Each row below holds a small network's activations on one input, seen along a few directions.
Each table varies a few parts of the input and shows all the possible inputs, shuffled.
Descriptions start from the smaller parts, as in this example, which fits no table here: one of 5 places around a ring, together with either a single point or one of 9 places along a line or (one of 3 separate values, together with one of 6 places along a line).
Shared parts are said once, and a part with two or three values counts as separate values.
(in the rows, 128 means zero)

Other details of the inputs shift rows strongly along two fixed directions, in all tables alike. That doesn't count.
To show where, the next rows are all for the same input, with only those details redrawn:
[185 107 129 195  89  39  69 133 128 156 114  52  44 102]
[ 88 111 173 102 150 153 155 112  84 111 116 139 154 162]
[134  77 179  84 188 117 130  74  16  82  89 153  60 185]
[ 88 108 178  95 158 154 157 107  73 103 113 145 149 167]
[203 107 121 214  74  19  53 141 143 169 115  34  29  90]
[160  90 156 134 143  78  98  98  63 113  99 107  46 145]
[ 30 128 187  73 159 213 201 122  99 107 129 164 241 175]
[ 87 159 135 195  51 126 132 186 219 185 155  53 217  86]

Table:
row 1: [198 134 122 109 172  97  72  94  75 101 115 135  24 129]
row 2: [102 140 114  92 160 169 140 121 123  92 131 214 142 132]
row 3: [144 119  86 118 122 121 149 155 135 150 148 122 151 121]
row 4: [120 153  50 176  51 147 161 198 237 198 181  90 237  71]
row 5: [127 117  81 152 125 134 121 120 144 129 154 112 125 104]
row 6: [ 63 148  87 147  97 190 180 123 209 131 168 120 222 108]
row 7: [ 79 177 116 126 114 162 134 176 201 137 148 164 208  95]
row 8: [ 88 130 173  51 196 171 144 115  82  85 103 221 129 172]
row 9: [ 66 148 129 145 108 168 152 171 195 159 164  82 217 105]
row 10: [120 153 121  85 157 189 155  74 122  83 131 185 134 151]
row 11: [123 146 101 126 126 140 133 109 167 102 124 187 116 120]
row 12: [160  74 142  53 200 124 158 100  21 101 102 174  74 188]
row 13: [200  84 136 125 127  60 117 126  66 139  93 118  56 152]
row 14: [105 140 203  53 185 186 149  91  49  86  96 193 146 193]
row 15: [226 153 115 186  95  45  32 145 162 167 125  56  17  79]
row 16: [175  95 144 162 119  57  83 114  90 131 105  81  41 127]
row 17: [ 64 179 163 137  86 160 142 185 202 152 125 154 234 120]
row 18: [159 165  91 147 117 138 100 128 155 130 148 126 113  98]
row 19: [135 129  89 168 113 102 101 144 163 147 154  73 119  89]
row 20: [154 114  64 136 102 126 164 120 160 141 137 129 136 119]
Question: The inputs of row 9 and row 16 match in every part but one. If row 8 is changed in the same way as row 9 into row 16, which row does it become?
Answer: row 17
Question: Describe the family of inputs behind these rows.
Answer: one of 4 places along a line, together with one of 5 places along a line
Question: A walk changes only the place on the line of 5. It starts at row 20 and steps to row 4. List the rest of the walk in order.
Answer: row 3, row 12, row 13

Table:
row 21: [ 78 166 143 157  96 155 133 156 191 149 149 104 200 105]
row 22: [205  81  93 186  96  35  89 116 117 151 117  58  29 107]
row 23: [ 95 149 160 121 114 149 144 158 145 146 127 129 188 133]
row 24: [146 112 118  79 183 139 132  86  72  83 113 192  75 156]
row 25: [149 163 110 222  43  75  68 181 228 188 145  39 127  63]
row 26: [100 162 104 112 130 186 154 128 166 118 151 164 186 120]
row 27: [ 84 120 123 115 125 170 181 143 141 145 151 110 209 137]
row 28: [145 106 121  76 186 133 133  88  65  83 108 194  74 159]
row 29: [140  71 128  88 175 128 156  89  37 100 114 151  93 167]
row 30: [ 82 154 160 121 112 160 149 160 157 143 134 129 211 133]
row 31: [133 104 175  83 177 128 126  97  49  92  97 166  79 171]
row 32: [210 119 125 190  98  25  43 129 126 145 108  65   7  95]
row 33: [ 97 158 106 112 129 181 156 133 167 122 150 164 188 120]
Question: Describe the family of inputs behind these rows.
Answer: either one of 3 separate values or one of 4 places along a line or one of 6 places along a line

Table:
row 34: [132 129  92 150 102 126 145 128 160 139 143 109 151 113]
row 35: [105 141 119 105 121 162 171 141 149 126 133 166 191 138]
row 36: [126 148 132 114 131 167 141 110 129 114 130 155 142 137]
row 37: [171  98  90 181 105  62  93 125 143 142 128  87  55 100]
row 38: [ 98  91 186 101 153 139 155 114  57 118 111 106 144 172]
row 39: [169 102 179 155 121  62  82 109  78 133  92  79  42 146]
row 40: [ 86 120 147 105 150 161 151 102 117  96 117 178 139 150]
row 41: [200 107 117  97 164 101 105  96  61 108 102 164  36 151]
row 42: [ 95 153 148  84 165 183 143 109 120 101 130 163 157 146]
row 43: [ 91  95 150  59 211 172 156  82  33  69 123 188 118 174]
row 44: [ 98 144 165 162  69 120 141 197 178 187 138  69 215 113]
row 45: [186  93 113 100 177 113 118  70  44  94 110 148  35 153]
row 46: [ 84 137 118 129 107 151 157 165 177 145 138 151 194 118]
row 47: [ 94 158 121 132 100 164 156 129 179 127 137 142 195 122]
row 48: [ 86 151 127 120 126 155 137 171 161 138 144 144 198 116]
row 49: [197 124  85 174 113  66  72 131 147 150 140  65  45  89]
row 50: [ 98 158 128 155 107 133 106 149 175 139 141 115 157  94]
row 51: [187 153  86 182  81  68  74 175 194 177 146  74  90  73]
Question: Describe the family of inputs behind these rows.
Answer: one of 3 separate values, together with either a single point or one of 5 places around a ring
Question: The inputs of row 46 and row 40 match in every part but the choice among 3 separate values. If row 41 is changed in the same way as row 46 into row 40, which row does it become?
Answer: row 36
Question: Which other rows agree with row 49 in the choice among 3 separate values? List them by row number.
Answer: row 34, row 37, row 38, row 43, row 45
Question: Change only the choice among 3 separate values in row 39. List by row number the other rows that result.
Answer: row 38, row 44

Table:
row 52: [ 88 175 135 132 120 181 150 153 195 144 151 146 207 116]
row 53: [183 125 107 159 120  90  76 108 119 122 121 110  57  99]
row 54: [189 101 104 149 113  54  98 140 121 134 115 123  60 114]
row 55: [ 65 143 111 129 108 171 177 133 182 139 147 124 222 125]
row 56: [112 148 127 128 123 153 114 139 164 130 130 153 129 120]
row 57: [ 29 110 228  77 159 183 180 113  67 107 116 125 208 190]
row 58: [ 50 112 235  78 164 185 180 128  64 119 100 142 201 194]
row 59: [ 83 148 102 154  87 165 167 169 185 163 163 106 220  98]
row 60: [163 162  94 190  73  69  61 178 211 166 138  95  93  67]
row 61: [132  79 208 121 154  91 106  97  24 112  91 103  76 174]
row 62: [ 90 129 130  98 167 164 132  99 118  87 126 163 119 143]
row 63: [175 118 140  92 187  92  97  89  57  87  99 180  30 150]
row 64: [150 155  85 207  73  87  64 159 200 159 146  84  92  64]
row 65: [179  67 117 120 164  87 108  81  44  90 103 153  28 150]
row 66: [103 118 137  67 163 155 176 130  84 110 120 181 156 157]
row 67: [ 51 115 234  70 166 170 177 139  62 110  97 146 207 191]
row 68: [164 157  91 207  80  74  78 140 210 158 153  59  87  67]
row 69: [102 155 117 111 121 161 154 179 162 155 152 122 214 123]
row 70: [192 132  86 186  83  78  82 175 184 188 146  53  97  85]
row 71: [117 170 122 143  88 162 132 157 199 152 146 119 188  97]
row 72: [106 164 103 159  82 147 144 145 202 147 158  88 187 106]
row 73: [185  89 126  92 171  72 106  85  45  98  82 173  26 160]
row 74: [ 79 142 113 116 129 178 167 147 165 146 164 100 215 120]
row 75: [187 139 116 139 118  78  79 130 132 129 114 124  70 104]
row 76: [183  81 118 103 185 103 101  87  32 100 116 134  38 154]
row 77: [172  73 122 102 179  89 126  68  39  93 107 138  14 150]
row 78: [120  98 138  90 159 156 164 113  92 106 115 179 132 162]
row 79: [170 151  87 200  70  80  78 140 207 156 144  53  97  64]
row 80: [ 82 183 115 165  93 170 139 160 208 150 167 119 216  87]
row 81: [ 72 116 138  78 167 193 182  94  85  96 125 193 190 168]
row 82: [ 73 156 131 105 124 204 177 127 137 112 148 157 222 145]
row 83: [130 106 135  90 153 148 160 115  88 120 122 162 114 154]
row 84: [188 110 106 156 110  73  97 117 129 147 108 118  58 121]
row 85: [193 103 136  98 167 104 110  77  49  93  96 161  21 168]
row 86: [ 62 119 124 107 133 182 191 127 148 113 146 146 212 142]
row 87: [190 160  89 191  57  58  78 173 198 172 137  73 103  80]
Question: The inputs of row 65 and row 86 match in every part but one. If row 81 is changed in the same way as row 65 into row 86, which row does it become?
Answer: row 55
Question: Describe the family of inputs behind these rows.
Answer: one of 4 places along a line, together with either a single point or one of 8 places along a line
Question: Change only the place on the line of 4 in row 87. List by row number the other rows that result.
Answer: row 72, row 82, row 85
Question: Change only the place on the line of 8 in row 54. List by row number the other rows that result.
Answer: row 60, row 63, row 66, row 69, row 73, row 75, row 87
Question: Which other rows agree with row 85 in the place on the line of 4? List them by row number.
Answer: row 52, row 56, row 58, row 70, row 71, row 78, row 83, row 84

Table:
row 88: [173 113 124  86 171 117 114  93  70  95  95 195  57 157]
row 89: [174 104 111  73 185 112 119 110  67 100 107 196  55 151]
row 90: [144 123 165 102 183 120  94  85  63  86 102 167  52 153]
row 91: [152 169 109 174  73 110 102 164 207 164 139 104 135  85]
row 92: [116 192 117 172  72 131 107 182 230 172 155  83 188  78]
row 93: [ 82 127 138 107 148 183 155 112 113 113 146 123 175 140]
row 94: [ 85  86 195 106 132 132 175 145  68 148 110  99 179 175]
row 95: [106 113  99 100 140 163 181 122 116 114 141 160 173 140]
row 96: [210 106  84 191  90  50  83 116 144 150 129  66  31  95]
row 97: [153  93 131  95 180 119 126  70  49  89 115 132  61 160]
row 98: [ 63 119 146 123 138 167 157  99 129 102 129 136 166 140]
row 99: [135 181  76 184  46 113 117 203 249 186 159 107 191  60]
row 100: [ 78 133 104 107 123 194 193 131 155 130 151 151 226 140]
row 101: [176 136 127 196  91  47  44 124 160 132 108  95  25  91]
row 102: [196 141 123 173 112  65  43 132 135 139 118  88  25  94]
row 103: [ 99 115 218  99 132 122 144 162  82 142  97 122 176 171]
row 104: [109 109  91  93 152 164 180 132 122 123 148 156 170 140]
row 105: [ 52 141 144 120 137 196 171 122 145 122 155 125 220 133]
Question: The inputs of row 97 and row 92 match in every part but one. If row 96 is changed in the same way as row 97 into row 92, which row does it become?
Answer: row 91
Question: Describe the family of inputs behind these rows.
Answer: one of 2 separate values, together with either a single point or one of 8 places along a line
Question: Change only the choice among 2 separate values in row 98. List by row number the other rows that result.
Answer: row 101
